A small network was shown many inputs. Here are its activations along a few directions, one row for each input.
Each table varies a few parts of the input and shows all the possible inputs, shuffled.
A made-up example of a description, with smaller parts first: values(3) and (point or ring(9) or (line(4) and ring(5))).
Shared parts are said once, and a part with two or three values counts as separate values.
In the rows, 128 means zero.

Other details of the inputs shift rows strongly along two fixed directions, in all tables alike. That doesn't count.
To show where, the next rows are all for the same input, with only those details redrawn:
[144 150 136 139 126 104 137 150 145 116 136]
[176 140 124 168 124 111 146 152 151  98 157]
[180 146 122 167 120 103 150 167 163  94 157]
[187  81 110 203 147 186 119  57  77 110 184]
[ 72 172 168  70 129  86 117 142 137 156  91]
[105 148 150 108 133 112 118 121 122 141 118]
[133 139 138 136 133 121 127 124 128 125 138]
[117 160 149 111 127  96 130 149 145 130 119]

Table:
R1: [143 145 114 114 130 132 141 156 146 123 109]
R2: [ 82 123 131  80 157 170  96  80  86 164  96]
R3: [130 133 137 121 140  96 143 157 156 107 126]
R4: [154 148 131 124 126 125 144 177 162 116 121]
R5: [ 61 154 157  61 144  90 137 164 159 154  61]
R6: [ 92  96 128 133 102 193  70  89  80 165 125]
R7: [161 128 111 178  63 119 155 177 162  87 182]
R8: [174  55 111 198 154 189 124  28  67 110 177]
R9: [123 100 124 143 143 147 140  82 108 143 117]
R10: [134 134  98 144  91 131 101 149 140 130 130]
R11: [161 121 110 172 141 103 161 161 161  92 137]
R12: [206  67 101 193 146 185 148  94 116  94 167]
R13: [ 80 115 139 101  84 161 101 126 101 152 133]
R14: [114 134 146  97 142 111 141 163 159 123 106]
R15: [132 141 142 117 128 129 130 129 132 139 125]
R16: [ 95 105 151  99 144 149 120  70  91 156 105]
R17: [ 70 130 127  27 125  81 113 172 116 185 103]
R18: [ 90 130 130 102 146 143 104  67  82 157 110]
R19: [187 146 120 165 129 104 151 189 170  81 158]
R20: [117 160 149 111 127  96 130 149 145 130 119]
R21: [139 119 121 132 137 127 155 146 153 124 104]
R22: [110 136 127 101 136 142 119  98 107 151 108]
R23: [ 82  81 137 128 161 165 107  20  55 164 109]
R24: [114 163 124  99 137  99 129 160 147 124 108]
R25: [109 120 107 146  83 127 117 104 115 124 153]
R26: [142 133 134 124 142 139 127 151 144 124 130]
R27: [164 127  77 170  85 108 128 157 153  90 162]
- What is each input in this table made of? => point or ring(6) or (line(4) and ring(5))
- What sort of input is R21? => line(4) and ring(5)
- Change only the ring(5) part in R8. List by row number the other rows that result. => R3, R12, R14, R16

Table:
R28: [141 103  84 174 101 137 127 144 133 115 148]
R29: [112 142 147  90 156  59 158 162 165 131  93]
R30: [ 93 105 137 103 124 198  75  50  47 176 149]
R31: [193  90  74 199  94 142 144 141 123  86 196]
R32: [191 149 133 143 171  99 159 166 155 105 133]
R33: [ 73 176 184  52 156 112 128 156 152 148  60]
R34: [ 68 150 141  46 153  70 154 144 155 158  56]
R35: [100 140 134  87 140  89 166 171 178 132  75]
R36: [ 93 112 127  92 137 176  66  68  63 164 130]
R37: [185  76  69 198 105 157 126 112 104  92 184]
R38: [153 157 132 114 153 118 159 179 171 117  97]
R39: [168 103  95 174  79 139 144 140 127 104 180]
R40: [172  95  91 185 126 193  96  97 101 119 174]
R41: [ 58 179 155  59 102 113  96 169 145 167  77]
R42: [186 114 115 174  96 170 119 137 129 114 173]
R43: [ 92  65 123 133 101 200  87  34  51 169 136]
R44: [ 86 164 160 145 108  66 132  81 124 120 132]
R45: [150 123 132 149 136 106 174 175 182  91 118]
R46: [ 94 102 130 102 138 190  69  53  44 171 150]
R47: [179 149 148 151 162 110 154 172 163  96 138]
R48: [ 85 140 149  53 186 146 114  74  89 174  67]
R49: [132 134 147 131 147  77 165 174 176 108 120]
R50: [114 109 104 148  89 141 117 131 128 129 126]
R51: [154 197 159 171 113  64 143 140 167  88 158]
- What is each input in this table made of? => values(2) and (point or ring(5) or ring(6))
- The inputs of R28 and R40 match in every part but the values(2) part. If R35 is changed in the same way as R28 into R40, which row does it become? => R38
- Change only the values(2) part in R34. List by row number the other rows that result. => R48

Table:
R52: [ 65 151 173  56 167 106 104  92 104 170  82]
R53: [ 61 174 185  51 153  93 133 145 151 153  63]
R54: [152 124 135 152 169 154 124  84 102 123 133]
R55: [ 45 131 158  54 162 108 117  85 107 173  61]
R56: [148  58 100 174 129 214 112  70  81 139 155]
R57: [123  80 104 186  82 186  76  50  58 125 184]
R58: [157  74 107 166 132 221 107  70  78 130 164]
R59: [103 204 157 116  68  34 148 197 190 115 120]
R60: [105 166 112  82  92  67 151 223 201 123 100]
R61: [206 120  81 178 103 108 164 200 168  82 176]
R62: [165  70 119 187 167 185 135  55  94 120 144]
R63: [239 136  97 205 135  73 201 208 199  51 177]
R64: [183 146 109 143 104 101 140 203 170 100 154]
R65: [ 41 157 155  42 130 142  80 108  90 190  79]
- The inputs of R55 and R60 match in every part but one. If R62 is changed in the same way as R55 into R60, which row does it become? => R56
- What is each input in this table made of? => values(2) and (point or ring(6))
